These are the activations of a small neural network, seen along a few directions. Each row is one input.
In each table, some parts of the input vary, and every possible input appears once, in random order.
A made-up example of a description, with smaller parts first: values(2) and (point or ring(11) or (line(6) and ring(8))).
Shared parts are said once, and a part with two or three values counts as separate values.

Other details of the inputs shift rows strongly along two fixed directions, in all tables alike. That doesn't count.

Rows:
r1: -.26	.17	-.01	.07	-.09	.02	-.01	-.32	.07	.01	-.01	.09
r2: -.08	-.14	-.05	.08	.02	-.04	.19	-.32	.10	.25	.00	-.21
r3: -.27	.11	-.01	.10	-.05	-.08	.04	-.34	.08	.01	-.05	.08
r4: -.19	.14	.06	-.03	-.02	.24	-.03	-.28	.10	.08	.08	.07
r5: -.04	.12	-.12	.02	.01	.09	.14	-.31	.10	.17	.10	-.09
r6: .41	-.02	.19	-.14	-.01	-.10	-.24	.63	-.18	-.24	.19	.12
r7: .05	-.19	-.07	-.34	-.05	-.17	.17	.55	-.35	-.45	-.39	.05
r8: -.21	.08	-.13	-.35	-.02	.27	.16	-.02	-.18	-.22	-.36	.03
r9: -.25	.18	-.16	-.34	-.01	.25	.21	-.01	-.21	-.27	-.30	.13
r10: .26	-.03	.28	.36	-.15	-.41	-.35	.24	.12	.00	.38	.20
r11: .48	-.10	.18	.31	-.04	-.41	-.23	.20	.09	.16	.43	-.03
r12: .16	-.06	-.04	-.40	-.04	.00	.05	.54	-.37	-.45	-.39	.06
r13: .30	-.03	-.12	-.45	.11	.12	.15	.54	-.41	-.30	-.22	-.06
r14: -.15	-.01	.06	.04	.03	.04	.02	-.30	.09	.20	-.05	-.14
r15: -.20	-.25	-.27	.39	.15	.12	.14	-.12	.32	.17	-.14	.00
r16: -.26	.17	-.01	.05	-.07	.13	-.02	-.28	.08	.03	.04	.11
r17: .27	.12	.27	.30	-.13	-.21	-.37	.28	.09	-.05	.52	.29
r18: .25	-.05	-.09	-.47	.10	.08	.08	.56	-.41	-.29	-.26	-.08
r19: -.16	.01	-.30	.32	.18	.34	.06	-.12	.28	.10	-.02	.15
r20: -.12	.07	.02	.00	.04	.10	.00	-.30	.06	.22	.01	-.15
r21: .22	.16	.19	.30	-.11	-.32	-.36	.21	.08	-.11	.50	.27
r22: .39	-.22	.23	.32	-.02	-.40	-.21	.24	.10	.18	.43	-.09
r23: .41	-.21	-.20	.26	.14	-.10	-.17	.72	.02	-.23	-.03	.18
r24: -.26	.26	-.01	.04	-.04	.12	.02	-.31	.06	-.04	.10	.18
r25: -.30	-.07	.05	.12	-.09	-.03	.08	-.28	.12	.09	-.06	.01
r26: .46	.02	.14	.25	-.04	-.26	-.27	.20	.07	.12	.54	.02
r27: -.24	-.13	.09	.05	-.04	.01	.05	-.28	.14	.14	-.05	-.08
r28: -.18	.01	-.10	-.37	.02	.22	.14	-.03	-.19	-.17	-.43	-.05
r29: .39	-.04	.16	-.11	-.05	-.16	-.28	.61	-.17	-.28	.15	.14
r30: -.27	.21	-.04	.04	-.08	.09	-.01	-.30	.07	.00	.06	.13
r31: -.19	.10	.04	-.04	.00	.17	-.06	-.29	.09	.13	.05	-.03
r32: -.07	.10	-.06	-.01	.06	.15	.04	-.31	.04	.21	.09	-.12
r33: -.20	-.13	.08	.05	.02	.02	.07	-.27	.11	.21	-.03	-.19
r34: -.09	-.11	-.07	.09	.00	-.08	.24	-.30	.15	.23	.00	-.20
r35: -.11	-.08	-.13	-.35	.10	.14	.26	-.01	-.21	-.02	-.43	-.20
r36: -.03	.12	-.07	.00	.04	.19	.12	-.31	.05	.19	.13	-.07
r37: -.03	.09	-.24	-.34	.07	.25	.36	-.03	-.17	-.09	-.25	-.09
r38: -.26	.12	-.17	-.29	-.01	.10	.19	-.06	-.22	-.28	-.39	.06
r39: .46	.01	.14	.30	-.07	-.36	-.22	.20	.12	.11	.46	.00
r40: -.16	-.14	-.29	.37	.16	.15	.08	-.15	.30	.16	-.16	.05
r41: -.31	-.01	.01	.12	-.06	-.10	.10	-.31	.10	.03	-.03	.03
r42: -.27	.09	.00	.09	-.08	-.05	.03	-.32	.09	.05	-.06	.08
r43: -.16	-.02	-.33	.32	.17	.28	.04	-.13	.28	.11	-.05	.11
r44: -.25	.13	.02	.07	-.09	.06	-.02	-.30	.08	.05	-.03	.07
r45: -.10	.07	-.13	-.40	.12	.34	.23	.01	-.23	-.06	-.27	-.11
r46: -.18	-.02	.07	.01	.00	.03	-.01	-.30	.12	.18	-.06	-.08
r47: .35	.04	.26	.23	-.03	-.20	-.40	.25	.08	.07	.51	.04
r48: .14	-.29	-.01	-.42	.03	-.08	.14	.57	-.34	-.32	-.40	-.10
r49: .46	-.07	.15	.32	-.06	-.43	-.17	.21	.14	.14	.42	-.01
r50: -.16	-.13	.05	.05	.04	.00	.11	-.27	.10	.26	-.01	-.21
r51: .17	-.17	-.03	-.42	.02	-.04	.08	.54	-.35	-.38	-.43	.00
r52: -.26	-.09	.08	.09	-.08	-.01	.07	-.29	.14	.10	-.06	-.04
r53: .36	.06	.30	.23	-.02	-.15	-.37	.27	.08	.07	.54	.08
r54: -.07	-.02	-.03	.05	.05	.01	.09	-.32	.07	.25	-.02	-.18
r55: -.22	.02	.06	.07	-.08	.02	.02	-.31	.12	.09	-.08	.01
r56: .30	-.11	-.13	-.42	.09	.00	.13	.51	-.42	-.29	-.33	-.13
r57: .34	.00	.28	.26	-.04	-.27	-.39	.22	.08	.09	.43	.00
r58: -.18	.06	.06	-.01	-.01	.10	-.06	-.31	.09	.15	-.02	-.07
r59: -.21	.17	.06	.01	-.06	.22	-.01	-.28	.10	.04	.06	.10
r60: .32	-.10	-.17	-.41	.06	-.02	.18	.48	-.40	-.29	-.32	-.12
Description of these inputs: line(5) and (point or line(11)).
Q: Changing only the line(5) part turns r38 into r24. The same change can be made to r58. Which row results?
A: r6
Q: Changing only the line(5) part turns r11 into r36. The same change can be made to r49. Which row results?
A: r37
Q: List by row number the other rows that have the line(5) part in common with r47.
A: r5, r8, r16, r18, r21, r26, r29, r30, r31, r32, r43
Q: Which other rows does r59 become when the line(5) part takes its other values? List them by row number.
A: r8, r12, r52, r55
Q: List by row number the other rows that have the line(5) part in common with r50.
A: r2, r7, r15, r22, r25, r27, r33, r34, r41, r48, r52

Rows:
r61: .03	.09	.21	.42	-.02	.03	-.34	-.23	.27	.22	.51	.13
r62: .29	.08	.22	.14	-.12	-.31	-.21	-.07	.10	.11	.32	.00
r63: -.53	.05	-.13	-.01	-.02	.28	.21	-.47	.15	.03	-.11	.07
r64: .51	-.30	-.14	.18	.12	-.42	-.08	.69	-.06	-.19	-.06	-.01
r65: -.03	.02	.28	.39	-.18	-.24	-.25	-.28	.29	.18	.32	.16
r66: .24	.04	-.01	-.08	.04	-.31	-.14	.56	-.27	-.34	-.01	.13
r67: -.22	-.03	-.19	-.30	.00	.26	.32	.17	-.12	-.30	-.39	.12
r68: -.17	-.26	-.09	.15	.12	.10	.30	-.37	.26	.37	-.02	-.30
r69: .34	-.04	.02	-.33	-.09	-.18	.03	.53	-.39	-.30	-.12	-.06
r70: -.14	-.11	-.31	.09	.20	.21	.13	-.34	.16	.30	-.30	-.26
r71: .01	-.21	-.46	-.41	.23	.17	.54	.07	-.26	-.07	-.67	-.35
r72: .17	.14	.18	.24	-.06	-.15	-.40	-.04	.11	.09	.30	.00
r73: -.13	.20	-.07	.12	.05	.18	-.14	-.37	.16	.15	.14	.04
r74: .26	-.07	.05	-.20	-.11	-.27	-.07	.50	-.24	-.36	-.23	.14
r75: .24	.14	.12	.28	-.03	.00	-.30	.09	.19	.10	.36	.16
r76: -.01	.00	.37	.27	-.11	-.10	-.35	-.22	.33	.26	.36	.05
r77: -.35	.11	-.21	-.01	-.01	.19	.14	-.38	.03	.00	-.14	.10
r78: .11	.11	.20	.25	.04	-.13	-.37	.02	.07	.14	.38	.07
r79: -.18	-.01	-.19	-.46	.09	.47	.28	.17	-.18	-.26	-.47	.01
r80: -.11	.13	.12	.33	-.03	-.21	-.21	-.15	.14	.14	.32	.14
r81: .20	.10	.10	.22	-.07	-.14	-.15	-.07	.11	.14	.48	.07
r82: -.18	-.33	-.40	-.27	.20	.20	.52	.16	-.21	-.18	-.77	-.18
r83: -.15	.04	.01	-.22	.06	.07	.21	-.08	-.19	-.03	-.08	-.09
r84: -.24	.12	.01	.16	-.13	-.06	-.07	-.34	.12	.12	.04	.05
r85: -.16	.23	-.12	.23	-.04	.08	.02	-.34	.24	.10	.09	.15
r86: .21	-.16	.15	-.09	-.13	-.28	-.15	.63	-.18	-.34	.02	.13
r87: .13	.14	.00	.07	-.06	.03	.04	-.02	.07	.08	.22	.05
r88: -.11	.15	-.35	-.50	.13	.44	.27	.11	-.26	-.29	-.60	-.01
r89: .01	.10	.16	.08	-.06	-.01	-.23	-.23	.13	.17	.06	.03
r90: -.49	.04	.00	-.01	.04	.10	.13	-.33	.07	.04	-.07	.01
r91: -.15	.22	-.18	-.09	.01	.25	.25	-.41	.09	.12	-.05	-.04
r92: .12	.10	.15	.28	-.09	-.01	-.05	-.14	.22	.19	.44	.09
r93: -.39	.00	.03	-.29	-.06	.22	.31	-.53	.04	.13	-.25	-.16
r94: .06	.03	.31	.22	-.10	-.09	-.32	-.17	.20	.21	.24	.07
r95: -.27	.04	.01	.03	.04	.28	-.05	-.31	.17	.11	.11	.02
r96: -.27	.05	.07	-.12	-.08	.13	.19	-.55	.07	.21	-.11	-.10
r97: -.33	.05	-.11	-.38	.16	.35	.20	-.06	-.28	-.13	-.44	-.08
r98: -.12	-.25	-.06	.24	.14	.12	.02	-.19	.32	.37	.02	-.20
r99: -.06	-.15	-.15	.27	.14	.09	.00	-.27	.25	.39	-.04	-.19
r100: -.13	-.27	-.43	-.19	.18	.11	.43	.08	-.15	-.12	-.68	-.17
r101: -.25	-.06	-.07	-.51	.02	.31	.18	.13	-.27	-.24	-.51	-.13
r102: -.29	.05	.00	.01	.03	.02	.08	-.14	-.05	-.03	-.08	.08
r103: -.01	-.04	.18	-.04	-.11	-.08	.00	-.05	.01	.03	.18	-.10
r104: -.42	.09	-.05	-.19	.00	.36	.12	-.43	-.03	.08	-.32	-.13
r105: .42	-.03	.12	-.04	-.11	-.40	-.22	.53	-.16	-.34	-.04	.15
r106: -.30	.18	-.15	.17	-.05	.18	.12	-.42	.22	.12	-.01	.14
r107: .07	.15	.05	.44	-.07	-.22	-.30	-.14	.25	.08	.48	.20
r108: .06	.14	.15	.39	-.16	-.32	-.33	-.16	.21	.10	.36	.10
r109: -.03	-.08	.22	.08	-.15	-.18	-.11	.02	.12	-.05	.07	.12
r110: -.10	.05	.12	.01	-.10	.00	.04	-.28	.01	.15	.12	-.10
r111: -.46	.09	-.15	.06	-.02	.27	.19	-.50	.09	.05	-.12	.08
r112: .19	.03	.15	.20	-.07	-.10	-.12	.01	.07	.07	.45	.07
r113: -.08	.10	-.32	-.48	.07	.24	.35	.00	-.32	-.25	-.38	-.10
r114: .31	-.01	-.07	-.24	.06	.04	-.14	.59	-.30	-.34	-.09	.11
r115: .39	-.37	-.10	-.05	.17	-.06	.00	.66	-.16	-.09	-.23	-.12
r116: .29	-.10	.24	-.09	.07	-.18	-.28	.68	-.20	-.24	.18	.08
r117: .43	-.14	.15	-.10	-.04	-.20	-.10	.64	-.18	-.27	.30	.09
r118: .24	-.10	.11	-.07	-.12	-.25	-.12	.57	-.24	-.35	-.06	.12
r119: .64	-.34	-.04	.09	.08	-.36	-.02	.67	-.14	-.01	.10	-.13
r120: .15	.08	.13	.23	-.01	.08	-.22	.07	.16	.07	.29	.15
r121: .00	.10	.11	.06	-.06	-.01	-.23	-.08	.02	.09	.09	-.02
r122: -.15	.08	.04	.06	-.06	.18	.16	-.31	.21	.19	.22	.01
r123: .14	-.25	.00	.32	.09	-.10	.11	-.15	.23	.35	.18	-.20
r124: -.04	-.02	.14	-.06	.02	-.08	.04	.04	-.06	.02	.21	-.04
r125: .20	.06	-.02	-.26	-.06	-.14	.02	.21	-.25	-.18	-.08	-.11
r126: .34	.00	.06	-.20	.04	-.25	-.05	.54	-.34	-.20	.11	.01
r127: .48	-.01	.16	-.13	-.03	-.25	-.33	.54	-.17	-.24	-.01	.08
r128: -.29	.05	-.26	-.25	.01	.35	.38	-.04	-.13	-.23	-.46	.09
r129: .43	.03	.08	-.13	.05	-.34	-.13	.55	-.30	-.23	.19	-.01
r130: -.27	.22	-.03	.04	.12	.15	-.09	-.40	.06	.17	.01	-.05
r131: -.09	-.38	-.24	-.09	.14	.03	.33	.22	-.02	-.11	-.44	-.14
r132: .00	.09	.14	.05	-.12	-.10	-.02	-.37	.12	.22	.14	-.06
Q: Describe the family of inputs behind these rows.
A: values(3) and line(4) and (point or line(5))
Q: Changing only the line(4) part turns r92 into r122. The same change can be made to r104. Which row results?
A: r101
Q: Changing only the line(4) part turns r127 into r89. The same change can be made to r64. Which row results?
A: r100
Q: A walk changes only the line(5) part. It starts at r127 and steps to r72. List the rest of the walk in order.
A: r130, r73, r88
Q: Which other rows does r105 become when the values(3) part takes its other values? List them by row number.
A: r62, r127
Q: List by row number the other rows that have the line(4) part and the values(3) part in common with r76.
A: r79, r95, r98, r101, r116
Q: Which other rows does r100 become when the values(3) part takes its other values? List them by row number.
A: r99, r119
